A small network was shown many inputs. Here are its activations along a few directions, one row for each input.
Each table varies a few parts of the input and shows all the possible inputs, shuffled.
A made-up example of a description, with smaller parts first: one of 6 places along a line, together with either a single point or one of 9 places around a ring or (one of 2 separate values, together with one of 5 places around a ring).
Shared parts are said once, and a part with two or three values counts as separate values.

Table:
x1: [-14 -14  17   7   4 -31  36  -7  -3  -4 -11  36  -5  43   1 -57  17 -23]
x2: [ -9  22   7  22  13  38 -23 -18   1   0 -11 -52   7 -20  16  53 -22  13]
x3: [  1 -21  32 -32 -15  21  34 -22 -15 -13  13  19   4   8 -24  12 -13   8]
x4: [-13 -21  40 -26  -8  29  39 -44 -12   6   9  14  18  28 -18   6   5 -13]
x5: [ 22  -5 -54 -35 -13  35 -34 -20   7  35  37  -1   7  -4 -34  52  37   7]
x6: [ -4  16  -6  33   9 -21 -19  38  12  -5 -26 -14  -7 -20  27 -20 -14  -1]
x7: [ 40   4 -79  -3  -3 -21 -43  18  23  30  17   9  -9   4 -11 -18  56  -4]
x8: [ -2  10  17   3   8  33 -18  -4 -15  -3  -4 -32  10 -20   3  41 -22   8]
x9: [ -8  27 -11  57  10 -23 -25  23  30   1 -34 -37  -5 -26  41   2  -9   0]
x10: [ -5  -4  27 -29  -7  17  12  -9 -22  -7  16  -2  12 -10  -8  21 -21  10]
x11: [ -7   1   1   1   3 -39  10  28  -3 -13  -3  20 -11  -3  12 -43 -16  -1]
x12: [  0 -15   9   1  -2 -38  32  17  -4 -26  -3  39 -20  21  -6 -50   0  -3]
- Changing only one part turns x12 into x3. The same change can be made to x7. Which row results? => x5
- What do these inputs look like to the network? => one of 2 separate values, together with either a single point or one of 5 places along a line
- Change only the place on the line of 5 in x2. List by row number the other rows that result. => x3, x4, x8, x10

Table:
x13: [-24  15  16  46  16 -30 -13  33   3   0 -33 -11  -1  -5  33 -34 -11 -21]
x14: [-10 -11  66 -26  -1 -13  50  -3 -45 -38   3  20   0  13   2 -35 -38   9]
x15: [ -2  19  -8  -5 -10  49 -38 -10  13  10   8 -52   8 -56   8  88 -34  33]
x16: [ 26  24 -53  39   5 -47 -39  54  35  -3 -14 -22 -23 -28  24 -21  18   9]
x17: [ 43  10 -46  -9  -7  51 -61  -8  11  24  18 -43   3 -38 -19  76  10  20]
x18: [ -3  21 -16  55  12 -31 -29  59  12 -27 -35 -20 -23 -31  33  -4 -18  14]
x19: [  8 -25 -34 -52  -8 -26  16   7 -12   4  39  60 -15  32 -36 -42  28  -9]
x20: [ -8 -15  37  -7 -12 -49  45  26 -18 -27 -20  54 -10  15   6 -72 -25  -6]
x21: [-21  -7  62  17  15   7  44 -34 -13 -34 -19  -7  -1  22   8  -4 -29  -3]
x22: [-21  -9  37  37   6 -29  41   1  11 -24 -37  26 -19  25  14 -43 -12 -18]
x23: [  7  13 -55   1   8  -9 -40  -4   5  41  11  -4   8  10   6  -2  44  -9]
x24: [ 35  21 -84  11   4 -14 -60  13  21  20  16 -15 -13 -22  -5  27  30  14]
x25: [-29  21  35  23  26  17  -6   0 -15  -1 -21 -41  15 -12  30   6 -39  -8]
x26: [ 17 -31   3 -69 -12  35  17 -15 -26   1  43  40   7  16 -56   7  17   0]
x27: [  7 -27  -6 -19 -12 -58  33  29   6  -7   7  60 -10  18  -7 -83   8 -12]
x28: [  0 -12 -31  -5  -5  -7  14 -25  14  14  11  28 -13  45 -20 -15  42  -5]
x29: [-10 -24  49 -55 -17  20  42 -20 -34 -12  40  26  15   2 -32  24 -20   8]
x30: [-21  15  19 -16   1  48 -13 -28  -8  26   0 -40  33 -26  10  61 -17   0]
x31: [ 19   7 -17 -20   1  53 -42 -25  -6  36  13 -26  29  -3 -11  49  28  -5]
x32: [-11  31   4  32  17  19 -26  21   4 -22 -18 -51  -5 -41  27  33 -52  28]
x33: [  2  16 -25  31   8 -41 -21  31  24  21 -13  -9   3  -1  28 -48  25 -24]
x34: [-17 -16  47 -13 -15  38  38 -54  -8  -8   6  -9  18  12 -18  53  -9   2]
x35: [  1 -10  -5  24  -3 -37  32  -1  32  -6 -16  31 -14  28  12 -59  26 -15]
x36: [ 12 -24   6 -20 -16  55  17 -47  -4  13  13   3   8  29 -37  37  28   0]
- What do these inputs look like to the network? => one of 4 places along a line, together with one of 6 places around a ring
- Changing only the place on the line of 4 turns x15 into x34. The same change can be made to x18. Which row results? => x22
- Change only the place on the ring of 6 in x27. List by row number the other rows that result. => x14, x19, x20, x26, x29
- Change only the place on the ring of 6 in x13. List by row number the other rows that result. => x23, x25, x30, x31, x33

Table:
x37: [ -2   7   2  25   5 -13  -2   8  12   2 -19 -11  -2   1  18 -20   1  -7]
x38: [ -1   4 -17   7   1 -22  -6  20  14   6  -7   9  -4  -4  11 -25   6  -6]
x39: [ 10   5  -8 -21 -11  54 -22 -31   3  18  20 -35  17 -24 -14  77  -1  17]
x40: [ -8 -10  31  -5  -1  10  23 -19  -9  -2  -4   8  11  15  -4  -3   2 -11]
x41: [ -4 -14   7  -9  -3   2  23 -17  -4  -4   6  20  -4  27 -16  -8  14  -6]
x42: [  6 -10   8 -25   0   1  15  -9 -14  -5  17  14   2  11 -14 -12   1  -1]
x43: [-14  -5  25 -15  -1   7  20 -15 -16  -9   4   8   3   6  -4   6 -18   3]
x44: [  3 -12  19 -19  -6  15  16  -3 -14 -12   5  13   0   4 -14   0 -13   7]
x45: [-11  11  -2  20   9 -18  -3  15   7  -8  -9 -10  -5  -9  18  -9 -12   3]
x46: [  9  25 -35  15  13  34 -57   1   6  22  -1 -48   8 -27   8  53   5   8]
x47: [  4   3 -20  22   3 -24  -3   7  17  -1 -11   8 -13   8   8 -21  11  -3]
x48: [  6   4  -5  17   1 -18 -10  27   7 -11 -10  -2 -11 -15   7  -8  -7   2]
x49: [  8   8 -17   9   1 -28 -12  23   2  -2  -3   3  -6  -6  11 -20   6   2]
x50: [ -6 -15  11 -21  -8  -1  18  -7 -10   5  12  23   6  14 -14 -10   4  -8]
- What do these inputs look like to the network? => one of 2 separate values, together with either a single point or one of 6 places around a ring
- Changing only the choice among 2 separate values turns x46 into x39. The same change can be made to x49. Which row results? => x42
- Change only the place on the ring of 6 in x49. List by row number the other rows that result. => x37, x38, x45, x47, x48
- Change only the choice among 2 separate values in x41. List by row number the other rows that result. => x47

Table:
x51: [ -6   4   6  23  11   1   3  -4   3  -7 -18  -5  -5  14   8  -9   3  -6]
x52: [ -1  11   2  13   2 -23  -9  30   2  -9 -11  -7  -2 -23  20 -14 -17   4]
x53: [ -1  -7  24 -12   1  16  14 -15 -20 -14   4   3   1   7 -12  12 -13   6]
x54: [ -2  -1  -8   2   6  -8   2 -12   5  16   0   7   6  21   2 -19  24 -18]
x55: [ -2  -4  -5  13  -5 -10  12 -12  16   4  -7   7  -4  17   2 -10  18  -6]
x56: [  2 -18  15 -22 -13  13  23 -16  -3  -5  14  16   2   7 -21  11   1   2]
x57: [  3 -14  12 -35  -8  17  13 -15 -17   8  18  17  12  12 -19  -1   6  -4]
x58: [-16   8  19  28   6  -5   2   5   8   0 -24 -14   4  -5  22  -7 -12  -9]
x59: [ 12  -4 -23  -1  -7 -22   0  16  13  -5   3  18 -14  -4  -4 -17   5   6]
x60: [  9   5 -10  10   7 -16  -8  23  -2 -14  -3   0 -14  -5   4 -18  -6   6]
x61: [-18   1  30 -10   0  11  17  -9 -13 -11   2  -6   7  -9   4  14 -30   7]
x62: [ 16  22 -38   3   2  49 -58 -12  11  28  11 -54  13 -35  -1  79   7  16]
x63: [  6  -1 -25  -9  -1 -22 -10  20  -2   7  10  19  -5   3  -5 -22  14  -4]
- What do these inputs look like to the network? => either a single point or (one of 3 separate values, together with one of 4 places along a line)
- A walk changes only the place on the line of 4. It starts at x54 and steps to x55. List the rest of the walk in order. => x51, x58

Table:
x64: [  0   2   5  17   2 -19  13  -2  13  -6 -10   2  -4   8  13 -25   5  -2]
x65: [ 26  13 -50  -8   2  27 -55   4  11  24  18 -31   3 -28 -12  47  20   9]
x66: [ -5 -33  37 -31 -11  23  48 -47 -15  -9  14  27   7  35 -31   2  -1  -6]
x67: [ -9   9   5  19   0  12 -12   3   9   5 -17 -22   7 -16  13  23  -9  -1]
x68: [ -4   1 -14  18   4 -21   7   1  15  -5  -6  11 -14  17   5 -20  14  -3]
x69: [ 17  20 -28  -3   0  28 -41  -2  10  17  10 -42  10 -40   4  54  -8  18]
x70: [ 11  16 -16   8  -3  36 -40   7   8   4   2 -41   3 -44   3  65 -18  22]
x71: [ 12  18 -44  -2   3  25 -46   0  13  17  14 -34   0 -30  -4  58   2  17]
x72: [  6  22 -10   5   7  42 -46   1  -6   6   3 -49   7 -37   9  58 -24  22]
x73: [ -7 -14  32 -35  -9  43  18 -49 -21  13  21   6  21  14 -25  42   5  -7]
x74: [ -4 -13  -2   2  -5 -55  28  23  -3 -14  -9  50 -21  21   1 -64   1  -5]
x75: [ -9  10 -23  11   4   3 -20  -3  12  17   0 -14   4  -2   9  15  12  -4]
x76: [-17  -5  31   8  11 -47  33  25 -17 -27  -6  27  -7  13  10 -61 -19 -11]
x77: [  8   3 -29   5   5   6 -28   3  10  28   3 -10   6   2   1   5  30 -11]
x78: [ 15  -3 -22  13  -2 -18   0   6  12   7  -3  14 -11  22  -5 -32  30 -11]
x79: [-15 -38  47 -54 -14   0  70 -14 -24 -18  20  63   0  36 -31 -47 -11  -8]
x80: [-10   4  20  23  15  -6  13   0  -4 -17 -23  -7  -9   9  16 -17 -13  -6]
x81: [ -6  -1  16  27   1 -13  15   7  12 -18 -22   3 -10   2   9 -12  -6   0]
x82: [-14  17  12  15  12  18 -18  -3  -5   7 -18 -30  11  -9  17  17 -15  -3]
x83: [ -2  -9  16  -5  -5 -54  31  22  -4 -17  -6  36 -12  14  11 -70  -4  -9]
x84: [ -3  12  -6  10   1   6 -14  -5   9  17  -6 -23  14 -11  17  11   2  -4]
x85: [ 10 -15 -12  -6  -2 -51  18  29  -3 -12  -3  56 -13  25  -4 -74  18 -13]
x86: [ 12  -4   8 -45 -13  64  -9 -40 -27   8  33 -25  21 -10 -31  83   1  23]
x87: [-11 -12  27   7  -4 -50  34  32  -4 -28 -10  33 -15   9   7 -56 -13  -9]
- Changing only one part turns x87 into x67. The same change can be made to x85. Which row results? => x77
- What do these inputs look like to the network? => one of 4 places along a line, together with either a single point or one of 5 places along a line
- Which other rows agree with x72 in the place on the line of 4? List them by row number. => x65, x69, x70, x71, x86
- Change only the place on the line of 5 in x64. List by row number the other rows that result. => x68, x78, x80, x81
